A small network was trained on invented records. Each row is its activation on one of them, seen along a few directions.
After each row come some of the record's fields: W, C, Z, G, J, N.
A field that a record lacks is written none.
The largest differences between rows may come from other fields.
(in the rows, 500 means zero)
Random noise pushes rows far along 6 fixed directions. That doesn't count. These rows show it; they differ only by the noise:
[731 821 462 509 379 337 712 259 533 250 451 312 636 524 448 317 455 321
 347 557]
[663 462 517 474 502 627 364 435 630 654 494 503 669 268 338 566 564 501
 553 478]
[688 463 531 297 789 530 342 595 553 608 554 385 540 532 307 527 561 421
 495 529]
[298 658 379 743 699 356 447 383 357 334 360 438 558 468 654 605 517 626
 536 358]
[714 499 552 306 324 513 660 528 498 541 569 387 501 485 437 422 499 384
 376 527]
[336 518 476 377 474 334 548 388 153 258 555 493 373 549 835 585 440 751
 536 374]
[512 375 404 422 225 487 530 482 446 634 511 589 635 531 613 447 507 401
 458 528]
[675 258 549 162 280 597 532 640 471 739 643 522 498 512 475 472 523 409
 440 547]

[522 520 390 383 748 376 261 381 385 379 532 445 514 714 497 459 498 440
 530 481] | W: w2 / C: c3 / Z: z1 / G: g3 / J: j2 / N: n1
[543 549 620 409 788 531 584 641 522 429 613 292 348 249 485 623 413 728
 600 409] | W: w2 / C: none / Z: z4 / G: g1 / J: j1 / N: none
[481 564 405 657 451 459 570 456 449 431 414 407 476 657 457 397 570 315
 345 477] | W: w2 / C: c1 / Z: z1 / G: g3 / J: j2 / N: n1
[631 517 535 551 392 598 583 316 547 300 613 397 502 400 494 496 442 689
 444 517] | W: w2 / C: c1 / Z: z4 / G: g2 / J: j2 / N: n1
[226 336 314 651 635 442 368 741 315 712 452 477 536 916 632 458 576 325
 439 573] | W: w2 / C: c2 / Z: z4 / G: g3 / J: j2 / N: n2
[553 379 414 423 211 477 339 349 573 646 505 716 736 521 518 433 507 412
 585 611] | W: w1 / C: c1 / Z: none / G: none / J: j2 / N: n1
[812 801 684 496 501 573 465 124 714 249 480 365 559 246 137 478 556 469
 466 453] | W: w2 / C: c1 / Z: z1 / G: g2 / J: j2 / N: n1
[345 501 477 671 613 531 440 576 582 619 372 584 538 376 436 536 592 409
 540 456] | W: w2 / C: c3 / Z: z1 / G: g1 / J: j1 / N: none
[702 605 602 606 617 663 604 565 800 473 499 408 579 118 254 556 453 574
 555 532] | W: w2 / C: c2 / Z: z4 / G: g1 / J: j1 / N: none
[436 255 472 217 423 543 356 554 485 669 602 768 505 477 608 532 515 520
 639 508] | W: w2 / C: c3 / Z: z1 / G: g1 / J: j1 / N: none
[604 539 627 379 609 501 430 381 439 362 630 476 352 457 510 589 484 734
 561 431] | W: w1 / C: c1 / Z: none / G: none / J: j2 / N: n1
[536 431 412 465 286 433 580 621 445 609 522 465 539 564 536 437 472 408
 461 532] | W: w1 / C: c2 / Z: none / G: none / J: j2 / N: n2
[103 336 392 635 479 417 369 580 235 524 452 630 433 590 809 658 525 735
 632 366] | W: w1 / C: c2 / Z: none / G: none / J: j2 / N: n2
[542 409 382 382 414 442 447 435 465 470 571 541 650 725 495 352 460 377
 471 598] | W: w2 / C: c2 / Z: z1 / G: g1 / J: j2 / N: n2
[433 417 513 281 395 461 543 708 437 622 517 721 392 478 611 521 474 380
 534 515] | W: w2 / C: c3 / Z: z1 / G: g1 / J: j1 / N: none
[504 466 553 600 308 542 636 516 509 530 479 457 410 452 500 509 512 539
 416 451] | W: w1 / C: c1 / Z: none / G: none / J: j2 / N: n1
[398 446 592 389 511 527 568 474 378 369 582 535 284 472 601 556 552 683
 518 417] | W: w2 / C: c1 / Z: z1 / G: g2 / J: j1 / N: none
[560 756 596 571 546 491 680 417 443 246 453 325 321 608 396 416 484 491
 324 466] | W: w2 / C: c2 / Z: z1 / G: g3 / J: j2 / N: n2
[466 419 443 582 371 496 611 592 477 573 508 416 487 523 522 458 530 519
 419 503] | W: w1 / C: c1 / Z: none / G: none / J: j2 / N: n2
[533 517 471 431 392 495 541 505 581 520 426 524 486 591 429 414 497 302
 377 531] | W: w2 / C: c3 / Z: z1 / G: g2 / J: j2 / N: n1
[729 459 437 366 597 512 338 277 526 520 653 445 683 617 450 392 437 541
 530 656] | W: w2 / C: c1 / Z: z4 / G: g3 / J: j2 / N: n2
[477 361 584 369 526 488 574 622 329 475 649 426 265 563 594 529 496 691
 428 451] | W: w1 / C: c1 / Z: none / G: none / J: j2 / N: n1
[479 483 647 445 913 597 468 608 418 419 524 326 336 568 408 576 548 603
 523 406] | W: w2 / C: c2 / Z: z4 / G: g3 / J: j1 / N: none
[463 517 363 751 476 450 538 432 526 493 406 490 642 615 513 491 556 382
 430 517] | W: w2 / C: c1 / Z: z4 / G: g3 / J: j2 / N: n1
[392 544 536 529 766 475 428 682 424 493 486 458 427 416 471 643 519 592
 549 433] | W: w2 / C: c2 / Z: z4 / G: g1 / J: j2 / N: n2
[446 248 597 365 554 639 469 681 451 690 595 508 306 394 541 645 537 705
 615 416] | W: w1 / C: c1 / Z: none / G: none / J: j1 / N: none
[333 446 452 614 590 454 418 445 514 465 388 716 541 534 630 550 526 603
 583 498] | W: w1 / C: c1 / Z: none / G: none / J: j1 / N: none
[359 503 307 652 720 385 369 469 578 499 432 575 673 752 579 446 472 473
 477 642] | W: w2 / C: c1 / Z: z4 / G: g1 / J: j2 / N: n2
[535 389 440 456 399 467 608 641 591 658 453 604 533 724 487 348 517 250
 393 664] | W: w1 / C: c1 / Z: none / G: none / J: j1 / N: none
[596 511 522 345 315 406 636 593 541 529 486 613 465 640 530 358 494 256
 410 638] | W: w1 / C: c3 / Z: none / G: none / J: j1 / N: none
[506 685 276 643 680 263 310 366 482 449 409 367 748 679 519 345 441 287
 540 555] | W: w1 / C: c3 / Z: none / G: none / J: j2 / N: n1
[239 168 312 542 426 420 284 599 273 772 562 583 568 790 727 482 543 433
 542 511] | W: w1 / C: c1 / Z: none / G: none / J: j2 / N: n1
[496 600 619 563 680 498 611 905 478 682 401 197 294 501 366 598 622 262
 340 362] | W: w2 / C: c3 / Z: z4 / G: g3 / J: j2 / N: n1

Which values does each new row have?
[669 361 576 362 319 575 314 294 521 582 592 562 642 421 409 478 511 536
 571 532] | W: w1 / C: c1 / Z: none / G: none / J: j2 / N: n1
[309 394 319 728 404 567 280 523 488 715 354 680 687 603 559 510 566 371
 535 528] | W: w2 / C: c2 / Z: z4 / G: g3 / J: j2 / N: n2
[299 578 579 578 555 518 653 511 271 229 490 522 197 604 684 567 539 668
 458 323] | W: w2 / C: c2 / Z: z1 / G: g3 / J: j1 / N: none
[410 459 419 604 321 478 481 250 424 374 517 541 556 473 705 549 410 643
 554 486] | W: w2 / C: c1 / Z: z4 / G: g2 / J: j2 / N: n1
[678 474 595 364 623 518 615 581 553 472 552 341 438 423 373 455 470 546
 491 506] | W: w1 / C: c1 / Z: none / G: none / J: j1 / N: none
[698 497 536 384 454 480 383 433 557 463 551 443 568 636 366 400 502 332
 486 569] | W: w1 / C: c2 / Z: none / G: none / J: j2 / N: n1
[522 508 454 515 343 396 521 450 389 513 519 448 560 585 555 450 479 424
 520 473] | W: w1 / C: c2 / Z: none / G: none / J: j2 / N: n1
[584 588 511 505 554 486 503 533 475 511 514 308 488 265 441 552 474 643
 556 418] | W: w1 / C: c3 / Z: none / G: none / J: j2 / N: n2
[666 655 525 256 569 352 567 573 387 415 553 262 448 729 401 357 502 244
 410 601] | W: w2 / C: c2 / Z: z4 / G: g3 / J: j2 / N: n2
[585 622 482 443 803 397 323 543 536 453 469 382 545 448 384 556 505 526
 573 487] | W: w1 / C: c3 / Z: none / G: none / J: j2 / N: n2
[550 504 461 499 766 458 341 550 653 560 454 598 589 653 380 444 553 353
 537 656] | W: w1 / C: c1 / Z: none / G: none / J: j1 / N: none
[311 595 350 777 829 438 322 381 474 413 359 450 561 591 549 618 556 616
 559 475] | W: w2 / C: c1 / Z: z4 / G: g3 / J: j2 / N: n2
[619 563 590 638 148 628 638 421 616 536 466 483 548 254 386 487 527 526
 470 471] | W: w1 / C: c2 / Z: none / G: none / J: j2 / N: n2
[503 653 519 441 784 389 407 447 539 387 394 561 503 499 384 539 506 394
 594 513] | W: w2 / C: c3 / Z: z1 / G: g1 / J: j1 / N: none
[341 572 424 528 671 347 251 425 301 438 430 486 542 526 683 632 491 504
 637 391] | W: w2 / C: c3 / Z: z4 / G: g3 / J: j2 / N: n1
[396 491 445 347 589 348 468 653 373 440 503 497 434 584 646 536 420 486
 494 474] | W: w2 / C: c3 / Z: z4 / G: g1 / J: j2 / N: n1
